A small network was shown many inputs. Here are its activations along a few directions, one row for each input.
Each table varies a few parts of the input and shows all the possible inputs, shuffled.
A made-up example of a description, with smaller parts first: one of 8 places around a ring, together with either a single point or (one of 2 separate values, together with one of 4 places along a line) or one of 9 places around a ring.
Shared parts are said once, and a part with two or three values counts as separate values.
(in the rows, 128 means zero)

Other details of the inputs vary at random and push rows far along three fixed directions, the same in every table; ignore that.

A family of inputs:
r1: [140 113 101 115 140  89 165 106 115 105 135 102 146]
r2: [120 144 162 186  96 154  93 162 149 127 139  50 196]
r3: [119 114  79 104 127  92 147 116 114 110 152 107 138]
r4: [100 125 167 193  82 147  97 162 151 147 145  66 194]
r5: [146 118 111  87 189 226  89  46 145 165  54 165  69]
r6: [149 165 134 112 154 196  91 113 146 150 108 162  89]
r7: [137 167 145 122 109  85 143 167 118 101 181 148 115]
r8: [129 143 168 113 108  74 147 159 127  94 162 150 111]
r9: [115 115 103 137 142 192  88  71 136 162 102  83 137]
r10: [159 144 134  98 168 171 119  97 138 136  97 173  82]
r11: [129 156 137 113 105  80 138 185 120 113 162 163 128]
r12: [122  94  50 101 150 127 151  76 105 130 130 134  99]
r13: [138 148 163 132 120  75 153 173 111  98 149 156 117]
r14: [130  80  68  93 162 115 169  69 113 135 111 143 116]
r15: [130 150 148 116 125 153 113 155 139 139 141 195  86]
r16: [139 171 141 114 109  83 144 170 126 100 176 147 118]
r17: [134 154 133 103 146 192  83 114 149 148 107 163  84]
r18: [141 151 158 120 120  72 153 179 123  98 142 154 121]
r19: [122 166 175 130 106 142 108 160 147 148 153 180  93]
r20: [125 135 163 124 101  75 156 162 132  98 159 153 103]
r21: [139 154 151 114 128  82 152 154 122 111 134 159 106]
r22: [129 144 123 106 150 198  97  93 149 178 103 181  75]
r23: [140 153 171 115 136 134 121 140 124 136 118 196  88]
r24: [143 155 119 116 167 204  90 106 126 162  89 176  76]
r25: [138  87  66  92 167 114 159  81 102 131  98 139 129]
r26: [151 155 162 120 157 183 106  92 142 150  99 160  83]
r27: [123 119  79  92 124  77 166 131 113 103 162 156  95]
r28: [131 168 167 116 115 145  97 169 142 118 147 173  91]
r29: [138 184 164 124 122 138 104 176 139 133 132 170  97]
r30: [122  80  99 127 133  91 169 113 107 114 138 121 147]
r31: [126  82  93 117 133  90 169 117 120 115 131 118 153]
r32: [134 147 192 129 117 141 120 165 151 131 129 186 100]
r33: [126 101 101 117 134  78 166 110  99 120 130 120 147]
r34: [126  83  41 102 154 131 151  88 103 119 125 133 109]
r35: [104 137 170 182  86 149  82 158 150 131 143  56 185]
r36: [125 133 166 123 105  74 159 163 129 111 163 164 117]
r37: [143 101  97 122 146  99 163 114 107  97 133 106 150]
r38: [114 100  91 148 135 197  94  85 151 161  89  74 149]
r39: [125  82  89 120 127  89 166 118 122 102 127 101 146]
r40: [123 103  70 116 132  92 153 131  92 117 144 122 154]
r41: [125 123  73 119 135  88 154 122 101 120 139 105 143]
r42: [139 174 193 133 125 126 119 156 136 132 123 170  91]
r43: [127  94 119 138 152 192  97  74 141 146  77  86 146]
r44: [118 128 179 194 102 136 107 162 145 131 109  47 201]
r45: [120  81  98 132 127  94 163 113 112 103 133 104 140]
r46: [135 171 191 119 117 123 117 157 146 140 120 179 102]
r47: [133 186 171 132 118 135 106 164 131 139 140 168  89]
r48: [123  97 125 144 151 193  95  67 138 150  80  86 142]
r49: [116 117 101 148 140 188  91  76 126 181  91  88 154]
r50: [120 116  75 111 127  85 153 121 102 126 143 117 149]
r51: [ 98 126 165 196  78 150  92 161 155 135 139  51 183]
r52: [109 132 188 170  89 132 100 146 166 128 122  48 188]
r53: [109 144 164 199  93 143  93 165 137 141 131  49 195]
r54: [117 110  96 150 145 191  91  82 120 174  90  93 156]
r55: [120  89  95 122 124  88 165 108 124 109 129  98 142]
r56: [135 115  80 124 139 104 152 117  97 105 157 110 142]
r57: [114 122 181 185  93 134 104 161 147 138 112  62 207]
r58: [141 103 102 127 145  98 162 107 103 100 137 108 145]
r59: [120  94  70 114 126  94 160 128 114 120 152 120 150]
r60: [137 138 165 115 128 143 124 145 144 119 119 184  76]
Description of these inputs: one of 2 separate values, together with one of 5 places around a ring, together with one of 6 places around a ring.
Question: The inputs of r51 and r45 match in every part but the choice among 2 separate values. If r29 is changed in the same way as r51 into r45, which row does it become?
Answer: r18
Question: Change only the place on the ring of 6 in r6. List by row number the other rows that result.
Answer: r11, r17, r29, r38, r59
Question: Change only the place on the ring of 5 in r58. List by row number the other rows that result.
Answer: r1, r10, r26, r37
Question: Change only the choice among 2 separate values in r2. List by row number the other rows that result.
Answer: r37

A family of inputs:
r61: [148 170 129  87 148 132 126 138 116 120 144 208  57]
r62: [116 120 125 142 143 231  71  77 157 182  81 118 116]
r63: [122 120  97 134 124 104 138 133 108 123 142 102 158]
r64: [125 171 161 141 109 142  99 157 141 147 135 135 130]
r65: [127 116 102 136 126 106 141 135 108 119 135 105 158]
r66: [134 117 121 133 131  99 149 128 116 108 133  99 156]
r67: [143 117 101  83 158 104 165 113 104 121 126 200  78]
r68: [119 113  97 128 120 108 138 126 121 109 148  94 147]
r69: [148 120 100  75 160 107 163 105 112 102 130 187  70]
r70: [128 153 170 142 109 150 102 156 152 121 134 129 119]
r71: [123 149 168 149 108 146 105 162 144 140 129 143 127]
r72: [130 115 121 135 129  96 149 131 114 118 127 106 161]
r73: [114 152 163 139  99 145 100 153 155 144 143 137 120]
r74: [126 126  92 129 125 105 138 125 113 120 149  94 153]
r75: [118 154 164 146 106 146 102 160 143 145 136 141 126]
r76: [119  97 125 130 117  95 153 119 129 118 131 105 149]
r77: [133 159 186 142 117 131 112 148 144 140 115 135 130]
r78: [121 106 123 135 122  94 153 123 121 126 126 108 154]
r79: [137 102  76 132 179 218  94  46 124 167  69  97 127]
r80: [118 160 161 144 104 143 102 158 146 151 138 139 126]
r81: [123 164 163 137 105 147  98 152 155 133 143 126 118]
r82: [116 137 188 158  95 135 107 169 158 127 135 119 142]
r83: [127 109 124 127 123  95 152 118 129 107 132  95 146]
r84: [142 140 149  86 142 126 140 132 132 122 130 220  56]
r85: [153 132 105  78 165  99 163 101 102 110 126 185  75]
r86: [134 116 112 134 131 105 145 130 112 108 135  97 155]
r87: [116  97 104 135 116 110 142 130 123 116 142 107 149]
r88: [121 104 114 138 124 103 147 136 117 121 131 111 154]
r89: [130 114 111 135 129 102 145 134 110 118 129 105 160]
r90: [132  91  85 127 175 216 100  44 136 160  65  95 122]
Question: What do these inputs look like to the network?
Answer: one of 5 places around a ring, together with one of 6 places along a line
Question: The inputs of r76 and r87 match in every part but the place on the line of 6. If r85 is changed in the same way as r76 into r87, which row does it become?
Answer: r79
Question: Change only the place on the ring of 5 in r64. List by row number the other rows that result.
Answer: r73, r74, r80, r81

A family of inputs:
r91: [135 133  67  90 158 128 132  92 103 132 117 128 120]
r92: [118 107  67 130 149 156 123  60 107 167 117  97 140]
r93: [127 101 132 178 117  93 149 128 104 124 119  55 209]
r94: [141 108  95  99 151 100 164  84 103 135 110 149 120]
r95: [132 180 177 164 103 130 102 179 120 139 146 134 143]
r96: [ 86  77  88 151  98 124 120 118 131 132 151  61 174]
r97: [123  89  63 135 140 153 127  93 122 125 134  68 173]
r98: [131  82  82 106 162 121 164  91 113 145 100 152 124]
r99: [122 156 192 121  95  89 140 186 154 127 139 195  98]
r100: [129 125  69  95 160 129 135  83 101 131 130 123 113]
r101: [108 104  81 103 109  93 143 139 115 112 159 140 125]
r102: [148 138 166 127 158 210  97 102 150 140  84 174  76]
r103: [ 94 117 110 138  82  54 162 176 120 116 188 115 153]
r104: [152 167 163  82 110  25 182 191 122  59 177 194  74]
r105: [145 124 129 116 134  64 174 138 102 111 146 147 143]
r106: [128  99 104 116 142  97 165  82 105 133 126 126 130]
r107: [133 136 169 141 142 178 109 131 142 162  81 174  97]
r108: [125 153 138 145 138 201  85 133 136 177  95 164 100]
r109: [137 171 141 117 148 205  78  99 153 156 110 152  59]
r110: [130 146 123 139 101  57 154 176 101 111 182 112 176]
r111: [125  72  77  82 154 128 151  75 119 130 101 165  93]
r112: [120 185 204 195  90 149  73 194 144 134 132  61 193]
r113: [127 149 146 126 132 187  84 145 132 147 119 183  81]
r114: [121  90  63 106 138 122 138 117 107 125 142 134 132]
r115: [109  93 117 117 114  61 180 138 121 116 151 149 123]
r116: [137 128 160  83 108  33 182 200 115  71 184 220  87]
r117: [113 149 177 195  92 186  72 164 159 134 133  63 179]
r118: [126 112  59 123 148 151 122  67 106 165 106 102 148]
r119: [140  86  75  80 162 134 159  68 123 112 110 156  90]
r120: [128 183 175 150  94 142  87 171 160 126 139 104 131]
r121: [140 114  63 125 158 148 126  88 113 129 118  74 151]
r122: [ 93  98 181 164  70  86 134 168 156 109 158  85 168]
r123: [140 167 134  84 134 171 104 129 146 128 138 212  46]
r124: [138 190 227 130 101 105 113 188 156 114 131 153 121]
r125: [143 143 174 166 147 202  84 106 152 147  69  93 130]
r126: [101 104 107 155  89 107 134 137 138 102 177  54 175]
r127: [139 119  64 116 172 156 118  79 105 145 103  92 155]
r128: [154 196 218 121 124  92 130 199 126  97 138 197  90]
r129: [163 197 143  90 154 144 115 155 115 110 139 226  29]
r130: [137  88  84  76 159 114 172  76 119  97 138 174  68]
r131: [113 101 133 155 117  89 146 117 126 113 128  38 198]
r132: [105 142 137 155 115 205  72 118 165 194  91 117 136]
r133: [149 142 167 148 157 216  81  90 165 159  64 103 123]
r134: [117  95 126 160 112  94 149 114 136 102 133  29 181]
r135: [133 104 137 130 105  56 177 166 127  70 173 109 164]
r136: [131 124 173 133 138 184  97 127 143 145  89 171  92]
r137: [127 107  56 104 151 119 150 114 104 146 129 158 118]
r138: [130 154 210 181 113 156  88 153 163 143  98  60 197]
Question: The inputs of r95 and r93 match in every part but one. If r97 is changed in the same way as r95 into r93, which row does it become?
Answer: r135
Question: The inputs of r100 and r131 match in every part but one. If r103 is changed in the same way as r100 into r131, which row does it become?
Answer: r115
Question: What do these inputs look like to the network?
Answer: one of 2 separate values, together with one of 4 places along a line, together with one of 6 places around a ring
Question: Change only the place on the ring of 6 in r97. List by row number the other rows that result.
Answer: r110, r114, r121, r127, r137
Question: Change only the choice among 2 separate values in r109. List by row number the other rows that result.
Answer: r134
Question: Change only the place on the ring of 6 in r135. List by row number the other rows that result.
Answer: r98, r105, r116, r133, r138
